These are the activations of a small neural network, seen along a few directions. Each row is one input.
In each table, some parts of the input vary, and every possible input appears once, in random order.
A made-up example of a description, with smaller parts first: one of 2 separate values, together with either a single point or one of 9 places around a ring or (one of 4 places along a line, together with one of 5 places around a ring).
Shared parts are said once, and a part with two or three values counts as separate values.
In the rows, 128 means zero.

Other details of the inputs shift rows strongly along two fixed directions, in all tables alike. That doesn't count.

A family of inputs:
r1: [ 70 191 123 132  54 156 104 196 130 173  93]
r2: [140  42 146 116 178  93 153 159  96 101 128]
r3: [134 104 163 124 128 115 116 167 104 158 124]
r4: [177  39 159 113 182 103 123 121  78 128 148]
r5: [170  60 170 147 167 100 170 116  74  92 143]
r6: [ 80 183 122 151  75 141 130 179 113 150  97]
r7: [185 151  85 112 162  94 135  25 171  75 142]
r8: [172  64 178 127 168  95 170 114  67  92 156]
r9: [162 139  83 111 150 109 143  14 158  61 169]
r10: [180  74 170 118 170  80 153 122  69 106 132]
r11: [142 207  52  95 104 132  99  45 215 110 131]
r12: [ 34 199 112 120  65 167 134 225 166 157 105]
r13: [122 119 164 141 118 125 116 184 114 166 113]
r14: [125 134 140 149 117 121 149 134 114 117 119]
r15: [125 216  47 108 105 125 115  37 196  93 135]
r16: [ 94 109 160 136 129 166 118 172  93 153 141]
r17: [ 62 192 118 147  57 147 122 190 129 176  85]
r18: [112  86 158 145 147 157 122 159  87 144 140]
r19: [135 194  47 120 113 134  91  45 228 118 132]
r20: [ 53 161 113 118  89 149 133 203 148 140 111]
r21: [ 61 204 109 146  44 165 103 201 141 179  84]
r22: [173  71 174 126 163  82 148 135  84 128 114]
r23: [176  70 178 136 170  87 163 119  78  98 136]
r24: [112 106 143 141 120 145 115 180  97 166 120]
r25: [168  60 171 125 166  82 155 112  63  95 142]
r26: [109 109 120 123 139 123 146 165 145 114 116]
r27: [166 120  81 119 180 145 113  21 183  88 167]
r28: [145 130 140 127 121 120 121 145 127 139 109]
r29: [138 198  50 112 122 155  98  47 227 121 146]
r30: [ 68 177 129 160  70 159 147 173 113 138 120]
r31: [126 117 172 135 121 113 155 160  81 126 127]
r32: [171  42 179 115 184 120 129 125  84 127 153]
r33: [117 107 131 136 133 154 112 135 122 143 134]
r34: [ 72 179 129 156  71 147 138 175 115 143 108]
r35: [182 144  76 118 159  95 133  23 169  74 136]
r36: [191 128  74 108 156 101 112  28 182  88 131]
r37: [ 54 187 138 140  81 201 112 192 137 176 131]
r38: [173  47 164 116 172  84 116 123  83 128 138]
r39: [124 206  47 100 103 120 109  34 205 109 127]
r40: [115 111 138 123 131 152 110 134 120 142 141]
r41: [133 107 155 140 124 107 141 161  97 147  98]
r42: [124 109 138 140 135 156 117 138 131 143 130]
r43: [120 108 149 146 122 147 120 183 107 167 116]
r44: [176 123  89 108 174 135 110  24 191  94 163]
r45: [178  39 158 127 177  83 119 121  83 127 133]
r46: [ 68 202 132 131  57 147 126 192 133 178  92]
r47: [110 129 150 141 137 170 122 151 126 146 141]
r48: [127 115 174 152 125 127 165 161  86 120 133]
r49: [113 193  42  97 130 135 127  68 243  85 138]
r50: [135  96 161 123 137 134 123 170  96 160 133]
Description of these inputs: one of 5 places around a ring, together with either a single point or one of 9 places along a line.
The inputs of r24 and r29 match in every part but the place on the ring of 5. If r2 is changed in the same way as r24 into r29, which row does it become? -> r49
Which other rows agree with r5 in the place on the ring of 5? List them by row number. -> r14, r19, r26, r27, r35, r36, r41, r42, r43
Which other rows agree with r3 in the place on the ring of 5? List them by row number. -> r8, r10, r11, r12, r31, r32, r37, r46, r50
Change only the place on the line of 9 in r17. List by row number the other rows that result. -> r6, r18, r21, r24, r30, r33, r34, r45

A family of inputs:
r51: [168  95  80 109 180 138 104  32 179  90 169]
r52: [172 148  81 105 136 110  96  31 151 116 140]
r53: [121 117 126 137 125 106 144 136 140 119 120]
r54: [ 62 172 150 136  73 153 138 225 119 158 114]
r55: [129 212  80 143 120 176 130  69 205 114 131]
r56: [130 172 148 149 107 142 128 126 158 147 132]
r57: [129 161  78 103 131 134  98  51 207 115 161]
r58: [ 81 148 164 154  76 132 128 189  90 166 116]
r59: [ 83 188 116 142  71 164 112 140 127 150 135]
r60: [ 78 142 150 167  81 155 134 203  87 156 108]
r61: [143  78 186 128 140  93 158 168  62 113 128]
r62: [101 139 110 136 117 138 120 142 166 137 125]
r63: [139  76 188 134 148 114 152 160  36 130 132]
r64: [ 89 231 129 146  79 189 133 152 163 157 121]
r65: [150 143  90 103 147  95 127  55 186  90 153]
r66: [182 135 151 126 143 119 123 109 134 141 121]
r67: [ 96 175 117 114 104 139 148 141 139 123 124]
r68: [170 124  78 115 168 109 144  23 152  66 144]
r69: [ 65 202 105 122  72 171 118 167 172 150 129]
r70: [136  85 126 122 171 155 118 111 122 123 146]
r71: [193  60 144  90 185  83 122 102 110 117 135]
r72: [127 128 110 120 128 131 112 150 147 147 106]
r73: [109 130 119 139 123 119 133 147 151 126 121]
r74: [ 80 137 148 149  90 142 151 214 109 145 105]
r75: [141  97 141 112 149 105 128 117 135 122 146]
r76: [ 90 139 157 122  95 152 101 217 108 192 105]
r77: [129 147 122 106 119 111 120 148 138 140 111]
r78: [138  55 176 139 160 107 156 190  75 119 124]
r79: [ 63 197 107 123  75 183 105 163 171 158 136]
r80: [ 75 140 161 126 108 172 125 205 101 167 127]
r81: [133 206  81 148 110 168 124  72 213 114 136]
r82: [155  41 179 129 179  97 173 164  57 107 122]
r83: [ 92 166  99 127  97 164  92 166 164 171 103]
r84: [139  52 180 163 144 109 131 159  54 144 128]
r85: [108 218  38 113  96 141 103  93 225 125 106]
r86: [ 98 158 111 151  92 127 131 131 145 131 113]
r87: [ 71 128 168 140  92 164 104 206 112 187 129]
r88: [ 98 129 172 142  90 129 148 194  74 145 118]
r89: [122  93 180 126 124 108 159 190  76 130 126]
r90: [137  77 181 116 162 108 159 175  67 120 132]
r91: [103 160 123 123  98 113 137 136 152 129 126]
r92: [147 141  73 109 165 123 139  59 178  77 142]
r93: [ 94 181  98 129  83 135 123 168 158 152  87]
r94: [154 149 135 149 126 141 121 136 147 153 102]
r95: [177  40 174 140 165  86 132 152  45 136 107]
r96: [159  51 191 132 168 112 144 138  27 127 145]
r97: [167  97  83 113 178 114 108  34 189  93 161]
r98: [206  79 175 130 182 107 149  87 109 102 157]
r99: [122  85 169 153 123 118 154 181  67 129 115]
r100: [ 63 204  99 153  62 143 127 160 170 140 100]
r101: [ 88 210 121 173  74 174 123 155 186 163 110]
r102: [ 62 186  95 139  81 189 106 167 177 155 126]
r103: [160  47 197 135 153  73 154 147  51 122 132]
r104: [143 122 139 112 145 106 153 111 104  95 133]
r105: [189 123  74 105 163  81 123  37 168  79 119]
r106: [135  58 184 117 168 143 127 162  66 144 148]
r107: [170 142  69 114 140 100 118  45 167  99 117]
r108: [126 127 138 139 114 120 116 109 109 138 143]
r109: [ 93 216  50 145  79 147 106  65 207 120 128]
r110: [184  97  74  99 181 123  87  34 180 111 144]
r111: [102 128 172 139  99 105 144 185  94 141 113]
r112: [178  53 187 119 155  73 142 152  44 134 112]
r113: [175  47 152 105 187 119 117  90 106 110 171]
r114: [142 103 124 140 152 136 131  97  94 114 138]
r115: [ 77 168 104 137  94 168 123 168 164 142 121]
r116: [ 87 194  52 129  99 176  83  75 231 138 143]
r117: [150 144  74 125 151 129 131  36 153  83 143]
r118: [155  89 137 126 167 103 158 111  98  86 125]
r119: [162 119 134 106 136  84 130 115 113 116 112]
r120: [157 109 113 135 137 118 106 102 109 137 117]
r121: [ 72 147 161 126 101 163 138 216 100 163 118]
r122: [166 111  77 101 187 124 132  39 174  76 154]
r123: [ 83 136 148 167  86 163 124 192  85 161 117]
r124: [172 135  90  99 161 103 143  19 146  70 155]
r125: [ 75 156 147 125  80 173  88 214 119 204 105]
r126: [173 121  81 115 162  96 141  35 167  58 145]
r127: [137  90 126 120 171 145 128 117 125 117 143]
r128: [143  70 189 140 138 107 146 163  44 129 136]
r129: [197  72 144 110 168  75 124  81  82 114 131]
r130: [174  91 141  99 155  77 138 116 109 117 120]
The inputs of r104 and r61 match in every part but one. If r70 is changed in the same way as r104 into r61, which row does it become? -> r51
The inputs of r129 and r63 match in every part but one. If r94 is changed in the same way as r129 into r63, which row does it become? -> r55
What do these inputs look like to the network? -> one of 2 separate values, together with one of 4 places along a line, together with either a single point or one of 9 places along a line
Change only the choice among 2 separate values in r74. List by row number the other rows that result. -> r89
A walk changes only the place on the line of 4. It starts at r77 and steps to r65. List the rest of the walk in order. -> r54, r90
A walk changes only the place on the line of 9. It starts at r116 and steps to r97. List the rest of the walk in order. -> r62, r73, r53, r100, r86, r109, r84
Change only the choice among 2 separate values in r107. List by row number the other rows that result. -> r112

A family of inputs:
r131: [109 161 142 120 101 133 136 214 141 161  70]
r132: [108 198  76 116 104 184 131  77 243 105 153]
r133: [145 211 106 124  99 111 129  75 183 114 127]
r134: [164  75 198 136 194 122 158 147  68 105 142]
r135: [103 116 163 155 127 168  76 163 137 212 107]
r136: [196  94  79  56 201  65 135  53 166  76 133]
r137: [181  20 187 130 213  91 161 137 117 108 174]
r138: [115 171 155 177  63 103 127 189 123 157  91]
r139: [130  66 164 159 170 124 142 147  52 106 129]
r140: [ 90 152 147 136  75 102 130 169  85 143 111]
r141: [118 195  64 135  76 133 125  45 171 104 119]
r142: [114 188  53 109 130 136 131  36 158  94 155]
r143: [178  74 186 154 140  99 161 123  66 120 111]
r144: [ 75 158 145 132  57 134 139 169  84 147 106]
r145: [126 102 164 164 144 158 139 169 103 115 123]
r146: [122 155 157 119  83  78 129 168 114 135 124]
r147: [ 59 156 124 165  86 183 120 190 119 131 114]
r148: [200  56 125 122 199  76 145 117 121 108  96]
r149: [ 46 175 127 141  93 169 126 182 100 136 123]
r150: [147 128 167 136 158 133 164 138  89 131 136]
r151: [ 96  98 141 144 130 154  68 140 127 197 117]
r152: [ 95 115 153 166 104 176 146 184 140 143 121]
r153: [196  39 106  77 197  53 134  74 111  77 117]
r154: [100 125 115 137 101 119 125 195 116 149  66]
r155: [128 137 136 157  97 198  76 193 118 199 118]
r156: [ 77 104 136 158  96 169 138 181 124 137 125]
r157: [209  46 182 116 179 146  97 155  78 162 152]
r158: [144 107 121 146 133 115 152  91  88 116 128]
r159: [158  96 102  81 169 127 141  43 183  67 183]
r160: [144 102  83  86 174 123  61  13 182 136 161]
r161: [157  61  85 103 195  87 132  38 174  70 194]
r162: [ 89 162 166 145 108 183 137 203 127 136 124]
r163: [ 96 121 166 116 129 156 136 186  99 116 143]
r164: [157 173  51 117 132 117 118  67 216 103  89]
r165: [103 200  56 111  92 139 134  50 161 109 141]
r166: [101 127 138 164 123 141 149 157  68 141 119]
r167: [141 186  69  96 134 122 128 110 209 122  99]
r168: [156  55 191 110 200 105 154 138  50  92 156]
r169: [136 111 158 165 162 143 144 139  94 113 125]
r170: [227  24 109 116 198 122  79  56  99 117 165]
r171: [115 141  66  91 129 104 121 125 157 119 100]
r172: [124 189  75 144  87 104 116  65 162 108 119]
r173: [122 129 143 104 106 181  78 191 105 187 145]
r174: [151 191  70 142 119 141 143  30 180 107 131]
r175: [132 124 158 168 144 141 159 151  79 140 118]
r176: [157 145 131  99 128  76 135  81 127 100 143]
r177: [ 95 194  77  83 119 166  56  57 228 169 150]
r178: [ 77 180 131 140  43  97 115 186 116 150 107]
r179: [152 207 104 126  89  91 121  86 195 113 127]
r180: [187  44 174 153 145  36 136 132  58 107 121]
r181: [108 196  15 114 107 127 108  87 216 116  90]
r182: [132 141 134 111 150 157  74  93 187 180 137]
r183: [139 116 171 105 114 104 154 130  81 120 130]
r184: [125 140 113  83 125 106 130 155 145 126  98]
r185: [ 99 129 122 121  87 185  69 193  98 191 134]
r186: [ 66 196 140 125  92 163 148 182 102 156 129]
r187: [118  64 162 125 156 131 136 159  68  97 145]
r188: [119  58 173 117 166 108 150 176 114 127 171]
r189: [ 94 120  96 112 114 154 131 106 164 102 155]
r190: [115 165 165 143  99 150 163 169 100 158 116]
r191: [ 82 100 124 164 122 136 132 173 142 140 144]
r192: [221  57 170 147 181  53 150  74  83  92 128]
r193: [101 111 141 171 131 144 140 176 157 146 140]
r194: [169 168 118 112 121 117 147  48 163  98 134]
r195: [ 82 174 153 122  81 149 155 178  91 158 123]
What do these inputs look like to the network? -> one of 5 places around a ring, together with either one of 2 separate values or one of 11 places along a line
The inputs of r176 and r192 match in every part but the place on the ring of 5. If r186 is changed in the same way as r176 into r192, which row does it become? -> r175
The inputs of r189 and r132 match in every part but the place on the ring of 5. If r178 is changed in the same way as r189 into r132, which row does it become? -> r179
Change only the place on the line of 11 in r158. List by row number the other rows that result. -> r139, r141, r147, r154, r156, r166, r172, r180, r181, r191
Change only the choice among 2 separate values in r182. List by row number the other rows that result. -> r157
Change only the choice among 2 separate values in r160. List by row number the other rows that result. -> r185
Change only the place on the ring of 5 in r131. List by row number the other rows that result. -> r153, r154, r164, r184
